These are the activations of a small neural network, seen along a few directions. Each row is one input.
Each table varies a few parts of the input and shows all the possible inputs, shuffled.
Descriptions start from the smaller parts, as in this example, which fits no table here: line(6) and (point or (values(2) and ring(5)) or ring(11)).
Shared parts are said once, and a part with two or three values counts as separate values.

Other details of the inputs shift rows strongly along three fixed directions, in all tables alike. That doesn't count.
These rows show it; all are for the same input, with only those details redrawn:
[ 35 -44  72   3  26  71  -8 -17   3  21  19  41 -31   2  13]
[-45  49 -20  57 -12 -55 -22  11  16  -5   6   5 102  36  64]
[ 12  -6  53  37  21  31 -27   5 -15   6   1  24  14  30  55]
[-21  18 -19  29   9  -2   1  10  30  13  25 -10  11  -5  20]
[ 33 -37  74   4  15  77 -10 -14  -5  18  28  39 -32  -8  15]
[-15  30 -17  49  23  -9  -8  31   8  10  12 -33   6  14  43]
[-14 -19  21   4   2   7  18 -40  54   8  32  38  42   2  -8]
[  19   31  -38   40   44   32  -45   95  -33   42   31  -59 -102  -13
   42]

Rows:
row 1: [ 14   4  38  21  18  19  17 -22 -81  28  -4  20   0  58  27]
row 2: [  3 -30 -18 -39 -43  -9   1 -10  59 -25   7 -51  10   6 -31]
row 3: [ 20  40 -52  61  25   9 -57  58 -70  63   9 -42 -99 -14  24]
row 4: [-36  32 -35 -37   2 -27  15 -33  64  14  -4  -2 -19 -56 -38]
row 5: [-26 -55 -10 -54 -26  32  13  12  13  -7  18 -21  21   1 -34]
row 6: [-61  45 -42  26   4 -25  26  17  -9  -6  12 -21  61  42  57]
row 7: [ 38   9  26  13 -19 -17  16 -81 -13  15  -3  17   9  41   6]
row 8: [ 28 -44  82 -31  25  -2   1 -30 -16  -7 -31  52 -71 -17  13]
row 9: [  20   40  -42   20   17  -74  -29   32  -84   37  -40  -31 -110  -36
   22]
row 10: [ 38  -7  28   6   8  51  10  44 -66 -42 -33  36  19  38   5]
row 11: [  4 -22 -75 -29  -2  16   6 -14  53  -1  35 -12  -3 -65 -71]
row 12: [-24 -14 -82 -60  -8  35  39 -12  20 -11  44  -7  -7 -53 -63]
row 13: [ 10  44 -43  25 -11 -66 -37  -7  -6 -58 -33 -33  87  64  50]
row 14: [-22  20 -68  -3 -36  10  79 -15   6  39  14  42 -18 -31 -67]
row 15: [  0   9  21 -11 -22 -16  21 -67  53 -19   1  25  46  38  29]
row 16: [-23   4  14  -2 -30  38  84 -12  21 -10   6  59  47   2 -10]
row 17: [  4  64 -47   7  22 -32 -25  10 -35  50 -35 -39 -94 -34 -17]
row 18: [ -9 -53  61 -32 -30 -61 -16 -10  -1 -52 -49   4  35  -8  -8]
row 19: [-11 -22 -51 -51  -1 -50  24 -33  34 -39  -7  -5 -44 -96 -78]
row 20: [ 25 -72  70 -28 -17  76  22  51 -21 -22 -16  24 -11  29 -36]
row 21: [ 39 -23  81  12  28  60 -18   7 -18  18  20  30 -31  19  30]
row 22: [-30   6  -4  39 -24 -69 -47  53   3 -30  -5 -49 117  56  27]
row 23: [ 22   6  43 -31  12 -15 -23 -34  -7 -38 -36  16  40  -4 -26]
row 24: [-26  -5 -23 -45 -20 -35 -20  16  44  -8 -24 -56   6 -36 -54]
- What do these inputs look like to the network? => line(4) and line(6)
- Changing only the line(4) part turns row 1 into row 5. The same change can be made to row 9. Which row results? => row 18
- Change only the line(4) part in row 16. List by row number the other rows that result. => row 10, row 14, row 20
- A walk changes only the line(6) part. It starts at row 19 and steps to row 23. List the rest of the walk in order. => row 13, row 11, row 12, row 10
